A small network was trained on invented records. Each row is its activation on one of them, seen along a few directions.
After each row come some of the record's fields: Vaf, Ziles, Pagu, Kadan, Nit, Nas.
A field that a record lacks is written none.
Other fields move the rows too, some of them a lot.
In the rows, zero is written as 500.
Random noise pushes rows far along 2 fixed directions. That doesn't count. These rows show it; they differ only by the noise:
[592 621 526 626 561 561 740 237 644 551 726 770 552 445 518 207 501 693
 480 451 679 476]
[635 641 446 706 440 494 742 230 694 651 751 830 651 388 521 273 484 667
 522 426 645 551]
[575 502 554 552 378 510 596 417 671 505 592 634 637 441 447 428 407 555
 504 398 501 690]
[608 447 492 585 142 411 506 524 737 575 531 608 788 381 406 634 330 442
 561 339 355 900]

[682 484 423 511 247 446 367 593 674 421 427 644 724 522 265 768 380 478
 462 462 287 746]	Vaf: n2 / Ziles: l3 / Pagu: k1 / Kadan: d3 / Nit: none / Nas: g2
[623 560 404 737 478 627 401 543 548 564 755 546 534 558 584 578 433 658
 435 443 464 642]	Vaf: n2 / Ziles: l2 / Pagu: k2 / Kadan: d2 / Nit: w1 / Nas: g1
[573 549 391 631 400 465 560 362 511 581 594 586 519 430 534 551 527 593
 494 537 544 470]	Vaf: n2 / Ziles: l3 / Pagu: k2 / Kadan: d1 / Nit: w1 / Nas: g1
[510 566 504 534 565 442 626 296 526 516 456 705 589 488 450 366 595 478
 494 608 555 388]	Vaf: n3 / Ziles: l3 / Pagu: k1 / Kadan: none / Nit: none / Nas: none
[391 367 811 119 591 446 576 461 521 186 308 435 373 551 317 375 487 341
 502 523 426 462]	Vaf: n2 / Ziles: l1 / Pagu: k1 / Kadan: d3 / Nit: none / Nas: g2
[577 561 407 592 414 450 505 428 508 617 530 555 645 437 568 543 552 510
 520 473 527 576]	Vaf: n1 / Ziles: l3 / Pagu: k2 / Kadan: none / Nit: none / Nas: g1
[434 411 620 399 557 456 635 443 497 495 488 354 378 408 563 406 531 516
 589 532 513 429]	Vaf: n2 / Ziles: l3 / Pagu: k2 / Kadan: d1 / Nit: w2 / Nas: g1
[738 557 565 706 430 490 696 277 823 529 784 844 768 451 448 374 377 591
 534 391 422 768]	Vaf: n2 / Ziles: l1 / Pagu: k1 / Kadan: d2 / Nit: none / Nas: g2
[493 486 657 485 514 556 560 434 643 418 544 547 556 488 452 447 364 545
 464 444 441 687]	Vaf: n2 / Ziles: l1 / Pagu: k2 / Kadan: none / Nit: none / Nas: g2
[603 587 306 736 343 418 568 443 546 742 716 685 675 331 589 582 554 548
 493 478 573 546]	Vaf: n1 / Ziles: l3 / Pagu: k1 / Kadan: d1 / Nit: none / Nas: g1
[451 530 470 486 461 488 362 528 413 401 331 517 522 503 395 600 571 478
 428 563 525 401]	Vaf: n3 / Ziles: l3 / Pagu: k1 / Kadan: none / Nit: none / Nas: none
[397 526 540 377 597 385 546 423 341 469 442 432 430 534 484 400 604 384
 539 590 563 315]	Vaf: n1 / Ziles: l2 / Pagu: k2 / Kadan: none / Nit: w3 / Nas: g1
[434 524 341 606 452 504 481 549 469 610 534 373 452 381 619 562 480 529
 598 449 528 415]	Vaf: n2 / Ziles: l2 / Pagu: k1 / Kadan: none / Nit: w2 / Nas: g2
[542 544 442 397 444 367 462 432 505 468 365 662 573 582 287 612 563 502
 452 619 436 389]	Vaf: n2 / Ziles: l3 / Pagu: k1 / Kadan: d3 / Nit: none / Nas: g1
[407 350 735 314 491 457 512 509 549 338 375 485 489 615 352 426 528 421
 468 550 445 583]	Vaf: n3 / Ziles: l1 / Pagu: k1 / Kadan: d1 / Nit: w1 / Nas: none
[383 454 679 365 669 669 449 555 496 275 525 333 378 559 518 412 399 558
 379 473 512 492]	Vaf: n2 / Ziles: l2 / Pagu: k1 / Kadan: none / Nit: none / Nas: g2
[385 502 501 512 649 467 784 322 393 665 611 558 400 321 683 143 565 533
 606 546 660 284]	Vaf: n3 / Ziles: l3 / Pagu: k1 / Kadan: none / Nit: w3 / Nas: g1
[405 360 741 335 660 479 702 464 433 474 550 360 370 428 563 234 434 461
 608 465 502 479]	Vaf: n2 / Ziles: l1 / Pagu: k2 / Kadan: d2 / Nit: w3 / Nas: g1
[477 483 473 395 468 514 359 658 433 345 415 432 437 657 465 610 527 503
 412 519 474 482]	Vaf: n1 / Ziles: l2 / Pagu: k1 / Kadan: d3 / Nit: w1 / Nas: g2
[644 744 271 751 484 280 757 108 584 778 687 875 687 344 560 302 634 572
 633 558 627 379]	Vaf: n2 / Ziles: l3 / Pagu: k1 / Kadan: none / Nit: none / Nas: g1
[637 578 318 564 430 474 453 538 516 571 556 555 575 480 510 592 552 505
 461 467 450 503]	Vaf: n1 / Ziles: l3 / Pagu: k1 / Kadan: none / Nit: none / Nas: g1
[424 453 576 463 396 400 584 439 498 594 468 591 543 438 486 414 522 373
 562 546 505 540]	Vaf: n3 / Ziles: l1 / Pagu: k2 / Kadan: none / Nit: w3 / Nas: none
[438 450 572 360 436 347 689 355 575 521 496 632 549 365 453 391 584 382
 609 536 550 480]	Vaf: n1 / Ziles: l3 / Pagu: k1 / Kadan: d1 / Nit: none / Nas: g2
[482 569 437 593 471 448 516 483 452 578 552 530 472 492 605 492 558 488
 517 526 641 473]	Vaf: n1 / Ziles: l1 / Pagu: k2 / Kadan: none / Nit: w1 / Nas: g2
[531 478 404 603 326 488 500 546 582 616 524 488 561 422 570 608 513 475
 533 440 526 645]	Vaf: n1 / Ziles: l3 / Pagu: k2 / Kadan: d1 / Nit: w1 / Nas: g2
[502 548 650 324 650 480 673 291 522 323 385 663 483 610 392 277 573 534
 483 651 561 346]	Vaf: n3 / Ziles: l3 / Pagu: k2 / Kadan: d3 / Nit: none / Nas: g2
[624 589 356 613 326 265 581 278 558 652 440 853 693 475 434 514 597 472
 565 629 513 434]	Vaf: n3 / Ziles: l3 / Pagu: k2 / Kadan: d3 / Nit: w1 / Nas: g1
[410 474 420 551 328 387 498 559 513 591 410 394 564 419 541 560 447 433
 661 488 423 570]	Vaf: n3 / Ziles: l2 / Pagu: k1 / Kadan: none / Nit: w1 / Nas: g2
[433 527 330 644 363 455 356 668 415 612 401 381 528 512 608 696 525 512
 532 465 516 456]	Vaf: n3 / Ziles: l2 / Pagu: k2 / Kadan: none / Nit: w1 / Nas: none
[428 201 791 200 487 501 423 676 478 242 308 263 476 652 380 562 383 300
 478 474 313 728]	Vaf: n1 / Ziles: l1 / Pagu: k2 / Kadan: d2 / Nit: w3 / Nas: g1
[551 543 536 603 659 705 359 553 476 453 504 491 405 587 543 468 479 595
 365 508 564 433]	Vaf: n3 / Ziles: l1 / Pagu: k2 / Kadan: none / Nit: w2 / Nas: none
[499 476 600 340 403 306 551 408 555 403 255 688 619 568 279 501 642 347
 508 590 490 380]	Vaf: n3 / Ziles: l1 / Pagu: k1 / Kadan: d3 / Nit: none / Nas: none
[462 433 713 380 503 524 518 496 568 373 426 452 559 549 394 522 375 441
 504 436 408 709]	Vaf: n2 / Ziles: l1 / Pagu: k2 / Kadan: none / Nit: none / Nas: g2
[586 573 367 716 413 580 468 549 624 682 700 580 575 422 636 498 439 632
 460 464 544 550]	Vaf: n3 / Ziles: l2 / Pagu: k1 / Kadan: d1 / Nit: w2 / Nas: none
[433 477 370 509 348 543 389 751 443 592 492 300 525 431 643 716 410 406
 555 427 442 696]	Vaf: n1 / Ziles: l3 / Pagu: k2 / Kadan: none / Nit: none / Nas: g2
[596 565 419 549 410 349 540 500 497 632 516 557 586 418 541 547 424 415
 551 502 481 545]	Vaf: n2 / Ziles: l1 / Pagu: k2 / Kadan: none / Nit: w2 / Nas: g1

Which values does each new row have?
[479 552 366 593 447 448 488 505 529 579 490 647 680 515 473 586 564 510
 479 517 506 468]	Vaf: n3 / Ziles: l3 / Pagu: k1 / Kadan: none / Nit: none / Nas: none
[582 598 354 686 509 438 555 315 609 634 634 773 669 437 468 503 524 582
 481 513 518 479]	Vaf: n2 / Ziles: l3 / Pagu: k1 / Kadan: none / Nit: none / Nas: g1
[402 560 624 398 753 478 650 307 458 389 416 640 410 588 467 237 674 542
 401 644 681 164]	Vaf: n3 / Ziles: l1 / Pagu: k1 / Kadan: none / Nit: none / Nas: none
[408 444 613 395 660 700 382 662 441 395 528 221 320 526 567 495 463 516
 340 426 494 522]	Vaf: n1 / Ziles: l1 / Pagu: k1 / Kadan: none / Nit: none / Nas: g1
[549 504 402 476 208 239 354 553 565 507 354 652 732 556 334 718 531 400
 480 523 366 565]	Vaf: n3 / Ziles: l2 / Pagu: k1 / Kadan: d3 / Nit: w1 / Nas: g1
[401 429 543 423 490 471 497 589 453 445 511 337 487 472 493 493 385 353
 591 442 412 605]	Vaf: n2 / Ziles: l2 / Pagu: k1 / Kadan: none / Nit: w3 / Nas: g2
[677 582 441 592 586 537 500 420 559 443 600 683 577 590 398 506 470 588
 391 481 483 430]	Vaf: n2 / Ziles: l1 / Pagu: k1 / Kadan: none / Nit: none / Nas: g1
[548 439 642 460 516 567 425 454 538 408 512 479 432 538 438 490 491 568
 437 493 501 551]	Vaf: n2 / Ziles: l1 / Pagu: k2 / Kadan: d1 / Nit: w1 / Nas: g1
[469 489 503 579 650 471 727 342 450 616 631 647 460 433 605 217 553 581
 573 529 608 347]	Vaf: n3 / Ziles: l3 / Pagu: k1 / Kadan: d2 / Nit: w3 / Nas: g1
[446 489 549 390 295 320 536 450 608 523 412 489 631 395 418 535 459 322
 612 459 381 655]	Vaf: n2 / Ziles: l2 / Pagu: k1 / Kadan: none / Nit: none / Nas: g2
[440 497 464 560 577 436 720 387 453 679 692 534 473 376 644 242 535 534
 639 479 552 392]	Vaf: n2 / Ziles: l2 / Pagu: k1 / Kadan: d2 / Nit: w3 / Nas: g1
[354 411 500 342 618 482 355 635 226 343 245 180 327 627 429 606 594 462
 442 546 466 340]	Vaf: n2 / Ziles: l3 / Pagu: k1 / Kadan: none / Nit: w1 / Nas: g1
[498 504 447 456 360 433 579 430 537 556 516 597 577 368 510 491 555 461
 567 467 544 537]	Vaf: n1 / Ziles: l3 / Pagu: k1 / Kadan: d1 / Nit: none / Nas: g2
[397 485 536 473 463 363 649 381 465 575 478 621 566 438 488 376 576 415
 534 575 588 401]	Vaf: n3 / Ziles: l1 / Pagu: k1 / Kadan: none / Nit: w3 / Nas: none
[425 380 707 318 762 637 633 446 463 335 588 354 347 509 537 309 526 471
 498 515 538 432]	Vaf: n1 / Ziles: l3 / Pagu: k1 / Kadan: d2 / Nit: none / Nas: g1
[447 434 614 339 660 619 352 588 469 321 413 330 420 564 443 520 487 513
 397 447 454 525]	Vaf: n2 / Ziles: l3 / Pagu: k1 / Kadan: none / Nit: none / Nas: g1
[541 620 533 546 591 385 652 264 543 575 547 627 465 451 551 319 575 544
 521 609 646 345]	Vaf: n2 / Ziles: l1 / Pagu: k2 / Kadan: none / Nit: w2 / Nas: g1
[511 544 691 462 750 649 683 340 558 395 623 534 416 512 559 230 430 556
 478 464 593 520]	Vaf: n2 / Ziles: l1 / Pagu: k2 / Kadan: none / Nit: none / Nas: g2
